[[-0.310  2.015 -1.065 -0.744  0.307]
 [-1.330 -0.583  0.687  0.786  0.167]
 [ 0.548 -1.266 -0.260  0.445 -0.208]
 [ 0.871  0.164  0.433  1.078  0.414]
 [-0.702  0.708 -0.433 -0.209 -0.672]
 [ 1.325  1.258 -0.254  0.055 -0.401]
 [-1.667  1.011  0.673 -0.118 -0.055]
 [ 1.396 -0.258 -0.095  0.390  0.475]]
The bottom-right entry -> 0.475
Give the first entry of the smallest entry's row.
-1.667
Give the 4th entry from the end, reading row by row.
-0.258
The bottom entry of the column that holds the smallest entry is 1.396
The entry directly below -0.672 is -0.401
The entry directly below -0.401: -0.055
Give the largest entry in the first row.
2.015
The entry directly above 0.433: -0.260
Give the entry directly above 0.167.
0.307
Give the entry just right of the smallest entry.
1.011
Give the entry directly below -0.433.
-0.254
The entry just right of 0.687 is 0.786
The entry just left of -0.055: -0.118
The 3rd largest entry: 1.325
Give the third smallest entry.
-1.266
Give the first entry in reading order.
-0.310
The third entry from the end, reading row by row: -0.095
Give the entry directly below -1.065.
0.687
The smallest entry in the first row -> -1.065
The 2nd entry from the end, reading row by row -> 0.390
The entry just left of -0.254 is 1.258
Give the smallest entry in the last column.
-0.672
The entry just left of 0.708: -0.702

(3, 0, 38, 8, 21, -41, -28)
Give the entry just right of the smallest entry.
-28
Give the smallest entry.
-41
The entry just right of 0: 38
Give the second largest entry.
21

[[89.4, 22.8, 14.7, -189.1, -94.4, 4.3, 24.4],
 [-5.1, -125.6, -178.6, -116.7, -88.8, -74.6, -16.3],
 [-190.6, 66.8, -34.4, 102.4, -67.2, -38.4, 63.5],
 [186.1, -93.9, 74.4, -30.4, 137.4, 41.4, -90.5],
 [-30.9, -91.5, -92.1, -13.2, -174.3, -100.9, 63.9],
 [-171.4, 24.9, -98.3, 55.2, 161.8, 25.3, -84.3],
 [-143.4, 4.9, -7.7, 175.8, 50.3, -21.3, 3.0],
 [102.8, 55.1, 140.0, -61.0, -154.4, -7.4, 99.1],
 [40.2, 37.0, 47.8, -52.6, 178.7, 81.4, -93.8],
 [-141.1, 85.8, -82.5, -73.3, -173.1, -43.9, 89.6],
 [6.4, 95.3, 148.9, 57.7, 146.9, 80.5, -35.3],
 [62.2, -177.6, -113.1, 13.8, 23.6, -51.8, -57.1],
 [163.0, -49.0, 43.8, -160.6, 5.1, 17.7, -36.3],
 [-38.5, -126.3, -131.0, 40.5, 126.3, -20.5, -100.7],
 [-4.9, 108.6, 190.8, 147.4, 4.4, 34.9, 65.6],
 [-26.0, 149.3, 148.5, -44.3, -87.0, 23.2, 83.8]]
Rows and columns are numbered from 0.
The entry directly below the smallest entry is 186.1
The bottom-left entry? -26.0
The bottom-right entry: 83.8
The entry at row 0, column 2? 14.7
The entry just right of the smallest entry? 66.8
The entry directly above -131.0? 43.8
The entry just right of the largest entry? 147.4
The smallest entry: -190.6
The entry at row 0, column 0? 89.4
The entry just right of -189.1 is -94.4
The entry directly below 40.2 -> -141.1
The entry in row 1 and column 0 is -5.1
The entry just left of -100.9 -> -174.3
The entry directly above -36.3? -57.1
The entry in row 0 and column 1 -> 22.8
The entry directly below -34.4? 74.4
The entry directly below 24.9 -> 4.9
The entry directly below the largest entry: 148.5
The entry directly above the largest entry? -131.0
The entry directly above 66.8 -> -125.6
The entry just right of -92.1 -> -13.2
The entry just left of 178.7? -52.6
The entry directly above 163.0 -> 62.2
The entry directly above 47.8? 140.0
The entry just right of 34.9? 65.6
The entry directly above 149.3? 108.6
The entry just left of -92.1? -91.5
The entry directly above -35.3 is 89.6
The entry directly above -113.1? 148.9
The entry just right of -131.0: 40.5

X =
4867	4022	3910	1709	4715	4268	4292	2132	4262	4180	3586	3760	4645	3959	2310	3703
8002	6856	1723	6449	8244	8530	8381	6535	2134	1727	2350	2048	8263	6650	6395	1526
7802	5236	2904	6587	8405	8329	8267	6002	2410	2413	2078	2056	8270	4812	6953	1922
9136	9091	4237	9569	8870	9467	8930	9418	4577	4131	5048	5163	9376	8674	9568	4896
8735	7798	2976	8456	8635	9098	8640	8454	3755	3554	4089	3464	8990	7475	8944	3338
7185	8519	9056	5162	7482	8162	7939	4814	9149	9272	9216	9167	8157	8201	3532	8877
Counting starts at 0.
Which number is the top-right entry?
Answer: 3703
The entry in row 2 and column 1 is 5236
The entry at row 0, column 1 is 4022
The entry directly below 8456 is 5162
The entry at row 0, column 0 is 4867
Which number is the entry in row 2 and column 0?
Answer: 7802
Which number is the entry in the bottom-right corner?
Answer: 8877
The entry directly above 5162 -> 8456
The entry at row 1, column 0: 8002
Which number is the entry at row 0, column 2?
Answer: 3910
Which number is the entry just right of 3959?
Answer: 2310
The entry directly below 1922 is 4896
Which number is the entry just left of the smallest entry?
Answer: 6395
The entry directly above 7939 -> 8640
Which number is the entry just left of 7939?
Answer: 8162
Which number is the entry just right of 9167?
Answer: 8157
The entry just right of 6449 -> 8244
Which number is the top entry of the column that holds the largest entry?
Answer: 1709
The entry directly above the largest entry: 6587
Which number is the entry just left of the largest entry?
Answer: 4237
Which number is the bottom-left entry?
Answer: 7185
Which number is the entry just right of 9136?
Answer: 9091
The entry just left of 8674 -> 9376
The entry in row 1 and column 2 -> 1723
The entry directly above 8674 is 4812
Which number is the entry at row 1, column 1?
Answer: 6856
The entry directly below 2350: 2078
Which number is the entry just right of the largest entry?
Answer: 8870

M =
[[-285  208 -479 -272]
 [-135  964  481 -787]
 [ 279 -351 -397 -322]
 [ 780 -884   -5  679]
 [ 600  433  983 -415]
 [ 536  -33  232 -668]
 [-227  972  624  -36]
 [ 755 -310  491  176]
 [  74  875  701 -679]]
Counting starts at 0.
The entry directly above 983 -> -5
The bottom-left entry is 74
Which number is the entry just left of the smallest entry? 780
Which number is the entry directly below the largest entry? 232
The entry at row 1, column 1 is 964
Which number is the entry directly above 875? -310
Which number is the entry at row 0, column 0? -285
Which number is the entry directly above 433? -884
The entry just right of the largest entry -> -415
The entry directly above the smallest entry -> -351
The entry just left of the largest entry is 433
The entry just left of -415 -> 983
Which number is the entry in row 0 and column 2? -479
Which number is the entry in row 0 and column 1? 208
The bottom entry of the column that holds the smallest entry is 875
Which number is the entry directly above -36? -668
Which number is the entry just left of 624? 972
The entry directly above -227 is 536
